a =
-9.6	31.9	-30.3	-30.2	-13.1	-55.8	34.3	57.2	-32.2	33.9	-16.6	16.7
-10.0	31.0	-29.9	-29.4	-15.1	-54.4	33.5	55.3	-34.2	32.8	-13.6	18.1
-10.2	29.8	-29.3	-28.6	-16.7	-52.5	32.5	53.1	-35.8	31.4	-10.6	19.1
-10.1	25.6	-26.4	-25.3	-19.9	-45.5	28.5	45.2	-37.7	26.7	-3.2	20.5
The entry directly below -10.0 is -10.2
The entry directly below the smallest entry: -54.4
Find the first entry in reading order.
-9.6
The smallest entry in the first row: -55.8
The smallest entry in the last row -> -45.5
The fourth entry, reading row by row -> -30.2
The smallest entry in the last column: 16.7
The entry in the bottom-right corner -> 20.5
The entry just right of -10.6 is 19.1
The entry just left of 31.4 is -35.8
Find the entry in the bottom-left corner.
-10.1
The entry directly below 31.4: 26.7
The entry directly above -10.6 -> -13.6
The third entry on the diagonal from the top-right corner: 31.4
Find the entry just left of -28.6.
-29.3
The entry directly below 33.5: 32.5
Find the entry directly below 31.9.
31.0
Find the entry just left of -19.9.
-25.3
The entry directly below the largest entry: 55.3
Find the 2nd-last entry, reading row by row.
-3.2
The second entry in reading order -> 31.9
The entry directly below 16.7 is 18.1
Find the entry just left of 26.7.
-37.7
Find the entry directly above 45.2.
53.1
The bottom entry of the column that holds the largest entry is 45.2
Find the largest entry.
57.2
The entry directly above 32.8 -> 33.9
The entry just left of -55.8 is -13.1
The entry directly below -32.2: -34.2
The entry just left of -29.3 -> 29.8

Questions about the row below.
1) Which number is the third entry from the left?
2) Which number is the 3rd smallest entry?
3) Which number is the entry just right of the smallest entry?
244,807,794,613,672,768,96,709,556,400,741
1) 794
2) 400
3) 709

Questions about the grid below. Counting starts at 0.
1) Give the entry in the bottom-left corner.
2) Give the top entry of the column that holds the smallest entry.
3) Give the entry directly below the smallest entry.
4) Give the entry at row 0, column 2.
5) Give the entry at row 0, column 1.
6) Give the entry at row 0, column 0.
7) Give the entry just right of 63.
8) Give the entry directly above the smallest entry.
61,50,31,61,44,84,43
66,68,65,36,59,57,58
53,66,55,45,49,76,60
43,71,53,34,29,67,56
61,72,55,30,51,84,59
70,52,39,72,65,68,45
46,73,42,37,35,93,55
49,73,60,22,35,76,61
41,61,48,44,32,83,59
65,65,59,28,49,76,58
84,60,60,38,70,67,54
75,63,41,65,77,91,52
62,65,55,30,46,81,57
77,76,61,30,69,74,57
1) 77
2) 61
3) 44
4) 31
5) 50
6) 61
7) 41
8) 37

A =
28.1	-3.1	-19.6	-22.7	-65.5	-40.2	-54.7	-55.9	-20.0	10.0	10.8
-27.2	10.2	21.7	18.7	-3.9	19.8	3.3	8.3	11.2	-10.8	-12.1
27.9	-3.0	-20.0	-24.9	-13.6	-13.2	-14.6	-35.0	16.0	4.3	-8.5
-14.8	-25.0	5.6	-8.7	-10.7	-2.4	-7.8	11.9	-11.7	-10.0	-17.1
-11.7	31.8	-0.9	16.3	34.1	1.8	31.6	21.9	29.0	1.5	-12.2
-13.2	-25.1	22.7	4.6	1.0	26.4	8.4	27.7	2.4	-12.8	-8.6
The smallest entry in the first column: -27.2
Which number is the entry just left of 16.3?
Answer: -0.9
Which number is the largest entry in the first row?
Answer: 28.1
The entry just right of 16.3 is 34.1
Which number is the bottom-left entry?
Answer: -13.2
Which number is the top-right entry?
Answer: 10.8
The last entry, reading row by row is -8.6
Which number is the entry directly above -35.0?
Answer: 8.3
The bottom entry of the column that holds the largest entry: 1.0
Which number is the third entry on the diagonal from the top-right corner?
Answer: 16.0
The entry just left of 16.0 is -35.0
The entry directly above 21.7: -19.6
Which number is the entry just left of 11.9?
Answer: -7.8
The 5th-last entry, reading row by row: 8.4
Which number is the minimum?
Answer: -65.5
The entry directly below -54.7 is 3.3
Which number is the second-last entry, reading row by row?
Answer: -12.8
The second largest entry is 31.8
The entry just right of the largest entry: 1.8
The fourth entry, reading row by row: -22.7
Which number is the entry just right of the smallest entry?
Answer: -40.2
Which number is the entry directly above the largest entry?
Answer: -10.7
The entry just left of -19.6: -3.1
The entry directly above -12.2 -> -17.1
The entry just right of -27.2: 10.2
Which number is the third smallest entry?
Answer: -54.7
The entry directly above 4.6 -> 16.3
Which number is the fourth-last entry, reading row by row?
Answer: 27.7
The first entry of the largest entry's row -> -11.7
The smallest entry in the last row: -25.1

Questions about the table below. Rows and columns are numbered from 0.
1) Read off the top entry of the column that holds the largest entry.
2) Read off the entry just right of 29.7.
3) Read off the entry in row 0 and column 2.
4) Read off the entry directly above -1.4.
5) Read off the entry directly below the largest entry.
6) Read off the top-left entry.
7) Read off the bottom-left entry.
8) Read off the entry just right of 36.2.
16.3	-14.3	-1.7	15.8	-13.0	13.8	-30.1	10.4	-52.3	-15.1
-1.2	-9.0	15.6	-1.7	7.7	-3.3	-4.6	-3.8	20.7	-10.6
-19.2	-18.7	7.9	-13.8	-5.1	12.2	19.9	3.3	8.5	4.8
7.3	20.6	-0.4	-37.0	0.0	-12.9	8.6	-1.4	-1.1	-9.5
-13.3	12.7	-22.4	12.5	-27.5	-15.6	5.0	5.0	23.0	-20.5
3.0	9.9	9.1	21.7	24.4	7.7	-12.5	-15.8	0.9	-1.5
-30.2	-23.9	6.4	-19.9	-7.8	14.6	36.2	3.2	11.2	2.5
-16.7	-3.0	10.0	-25.5	-16.6	-5.2	8.6	4.0	32.8	-21.1
11.1	-9.7	13.6	16.7	27.6	-10.0	-9.0	-10.3	17.0	-0.4
0.1	28.3	2.6	29.7	18.6	23.9	-21.8	-16.9	-16.6	8.2
1) -30.1
2) 18.6
3) -1.7
4) 3.3
5) 8.6
6) 16.3
7) 0.1
8) 3.2

Questions about the matrix below.
1) Read off the second smallest entry.
2) Read off the minimum.
3) Read off the 4th entry in reading order.
4) Read off the entry just left of the largest entry.
5) Read off the 2nd entry in reading order.
6) Read off the entry just left of 0.9.
7) Read off the entry just left of 0.4.
[[-29.0   4.9  -5.8   3.6  12.9  33.0   0.4  -8.1  -2.8   5.8  -2.2   1.2]
 [-20.3   4.9  -5.8   3.6   9.5 -15.5   0.8  -8.1  -2.8   5.8 -13.0  -2.9]
 [-39.2   4.9  -5.8   8.5  14.6 -15.5   0.8  -8.1  -2.8   4.8 -13.0  -6.1]
 [ -8.4   4.9  -5.8   3.6 -20.8 -50.8   0.8   0.9  -2.0   5.8 -17.8  -2.9]
 [-20.3   4.9  -5.8   3.6  22.9 -15.5   0.8  -8.1 -20.5 -27.1 -13.0 -15.9]
 [ 21.5   4.9   2.5   1.7  12.9  23.6   0.8  -8.1  -2.8  -4.9  15.4
   -2.9]]
1) -39.2
2) -50.8
3) 3.6
4) 12.9
5) 4.9
6) 0.8
7) 33.0

x =
-16.4,6.3,30.8,59.6,-62.1,41.8,-10.2,-66.2,-66.5,52.5,34.7
-25.7,-1.5,-37.3,-9.9,58.9,-22.4,-37.5,-33.5,-24.6,7.0,68.3
-26.8,-39.4,31.3,-53.7,56.0,7.0,-32.7,-17.3,-5.7,-43.2,50.5
Indices start at 0.
The entry in the top-left corner is -16.4
The entry just right of 56.0 -> 7.0
The entry at row 0, column 1: 6.3
The entry in the bottom-left corner -> -26.8
The entry just right of -26.8: -39.4
The entry directly below 68.3 is 50.5
What is the entry directly above -22.4?
A: 41.8
The entry directly below -37.5: -32.7
What is the maximum?
A: 68.3
What is the entry directly below -24.6?
A: -5.7
The entry at row 0, column 2 -> 30.8
The entry in the top-right corner: 34.7
What is the entry just left of 41.8?
A: -62.1
What is the entry directly below the smallest entry?
A: -24.6
What is the top entry of the column that holds the smallest entry?
A: -66.5
The entry just right of -39.4: 31.3
The entry directly above -39.4: -1.5
What is the entry just right of -1.5?
A: -37.3
What is the entry just right of -32.7?
A: -17.3
The entry just right of the centre entry -> -37.5
What is the entry in row 1 and column 0?
A: -25.7
What is the median entry?
A: -10.2
The entry just left of 50.5: -43.2

Read these off the row that follows.
1) What is the smallest entry?
2) What is the entry just right of 4584?
3) What is the entry just left of 3382?
4) What is the entry just right of 4021?
array([4021, 4584, 3560, 6533, 3459, 8520, 7058, 3729, 6107, 3382, 3106,
       3979])
1) 3106
2) 3560
3) 6107
4) 4584
